Each row has a name. Each question is about the rows just above it. Places in a row count from 0.

z553: [1.46 6.59 6.07 1.92 3.10]
z135: [ 9.20  6.57 -1.13  6.11  4.82]
z239: [ 0.16  4.09 -1.01  5.45  6.02]
z776: [4.94 3.14 0.38 3.88 7.66]
z686: [5.34 3.55 6.96 3.58 4.48]
z284: [6.26 3.35 3.40 3.46 8.99]
z848: [3.89 7.33 4.34 3.64 2.11]
z339: [6.38 1.33 5.75 5.32 1.36]
z949: [-1.84  2.35  1.89  4.67  3.81]
z732: [3.57 4.00 5.89 4.11 2.59]
z722: [-0.70  2.40  1.61  7.12  1.58]
One entry of z848 was changed: [3.89 7.33 4.35 3.64 2.11]. Where, and from what? : 2, [4.34]
Changed z553: [1.45 6.59 6.07 1.92 3.10]. Place and old value: : 0, [1.46]

z867: [6.54 7.39 6.56 8.10 7.24 7.06 7.30 6.77 6.10 7.66 7.27 6.76 6.68 6.40
 7.72 6.97 6.96 8.13 7.80 7.99 6.92 7.74 7.41 6.23 6.94 8.02 6.45 6.46
 6.75 6.63 7.25 7.11 7.22 6.67]
z552: [-5.40 -5.28 -5.45 -5.29 -5.35 -5.23 -5.21 -5.26 -5.41 -5.26 -5.29 -5.52
 -5.33 -5.31 -5.28 -5.30 -5.46 -5.21 -5.33 -5.21 -5.32 -5.36 -5.42 -5.46
 -5.42 -5.31 -5.35 -5.43 -5.40 -5.32 -5.31 -5.30 -5.10 -5.36]
z269: [-5.04 -4.92 -5.04 -4.93 -4.99 -4.85 -4.86 -4.89 -5.00 -4.90 -4.92 -5.09
 -4.96 -4.95 -4.93 -4.93 -5.06 -4.90 -4.97 -4.87 -4.95 -5.00 -5.06 -5.08
 -5.04 -4.95 -4.98 -5.08 -5.02 -4.94 -4.93 -4.95 -4.77 -5.00]
z912: [6.94 7.08 6.69 7.21 7.03 6.89 7.07 6.85 6.58 7.06 7.00 6.67 6.86 6.83
 7.14 6.94 6.83 7.41 7.17 7.27 6.93 7.18 7.14 6.75 6.91 7.19 6.81 6.93
 6.84 6.81 6.93 7.02 7.10 6.92]
z558: [7.78 7.26 7.35 6.84 7.31 7.26 7.35 7.45 7.60 7.00 7.23 7.13 7.53 7.74
 7.07 7.42 7.21 7.14 7.04 7.05 7.45 7.10 7.32 7.74 7.36 6.87 7.67 7.84
 7.43 7.50 7.14 7.42 7.49 7.65]
z24: [-5.04 -4.92 -5.04 -4.93 -4.99 -4.85 -4.86 -4.89 -5.00 -4.90 -4.92 -5.09
 -4.96 -4.95 -4.93 -4.93 -5.06 -4.90 -4.97 -4.87 -4.95 -5.00 -5.06 -5.20
 -5.04 -4.95 -4.98 -5.08 -5.21 -4.94 -4.93 -4.95 -4.77 -5.00]
z779: [-5.40 -5.28 -5.45 -5.29 -5.35 -5.23 -5.21 -5.26  6.56 -5.26 -5.29 -5.52
 -5.33 -5.31 -5.28 -5.30 -5.46 -5.21 -5.33 -5.21 -5.32 -5.36 -5.42 -5.46
 -5.42 -5.31 -5.35 -5.43 -5.40 -5.32 -5.31 -5.30 -5.10 -5.36]
Changed z24: [-5.04 -4.92 -5.04 -4.93 -4.99 -4.85 -4.86 -4.89 -5.00 -4.90 -4.91 -5.09
 -4.96 -4.95 -4.93 -4.93 -5.06 -4.90 -4.97 -4.87 -4.95 -5.00 -5.06 -5.20
 -5.04 -4.95 -4.98 -5.08 -5.21 -4.94 -4.93 -4.95 -4.77 -5.00]. Place and old value: : 10, [-4.92]
Changed z779: [-5.40 -5.28 -5.45 -5.29 -5.35 -5.24 -5.21 -5.26  6.56 -5.26 -5.29 -5.52
 -5.33 -5.31 -5.28 -5.30 -5.46 -5.21 -5.33 -5.21 -5.32 -5.36 -5.42 -5.46
 -5.42 -5.31 -5.35 -5.43 -5.40 -5.32 -5.31 -5.30 -5.10 -5.36]. Place and old value: : 5, [-5.23]
One entry of z912 was changed: [6.94 7.07 6.69 7.21 7.03 6.89 7.07 6.85 6.58 7.06 7.00 6.67 6.86 6.83
 7.14 6.94 6.83 7.41 7.17 7.27 6.93 7.18 7.14 6.75 6.91 7.19 6.81 6.93
 6.84 6.81 6.93 7.02 7.10 6.92]. Where, and from what? : 1, [7.08]
One entry of z24 was changed: [-5.04 -4.92 -5.04 -4.93 -4.99 -4.85 -4.86 -4.89 -5.00 -4.90 -4.92 -5.09
 -4.96 -4.95 -4.93 -4.93 -5.05 -4.90 -4.97 -4.87 -4.95 -5.00 -5.06 -5.20
 -5.04 -4.95 -4.98 -5.08 -5.21 -4.94 -4.93 -4.95 -4.77 -5.00]. Where, and from what? : 16, [-5.06]
One entry of z867 was changed: [6.54 7.39 6.56 8.10 7.24 7.06 7.30 6.77 6.10 7.66 7.27 6.76 6.68 6.40
 7.72 6.97 6.96 8.13 7.80 7.99 6.92 7.74 7.41 6.23 6.94 8.02 6.45 6.46
 6.76 6.63 7.25 7.11 7.22 6.67]. Where, and from what? : 28, [6.75]
Where does [-5.40 -5.28 -5.45 -5.29 -5.35 -5.23 -5.21 -5.26  6.55 -5.26 -5.29 -5.52
 -5.33 -5.31 -5.28 -5.30 -5.46 -5.21 -5.33 -5.21 -5.32 -5.36 -5.42 -5.46
 -5.42 -5.31 -5.35 -5.43 -5.40 -5.32 -5.31 -5.30 -5.10 -5.36] differ from z779, and what was there? : 8, [6.56]

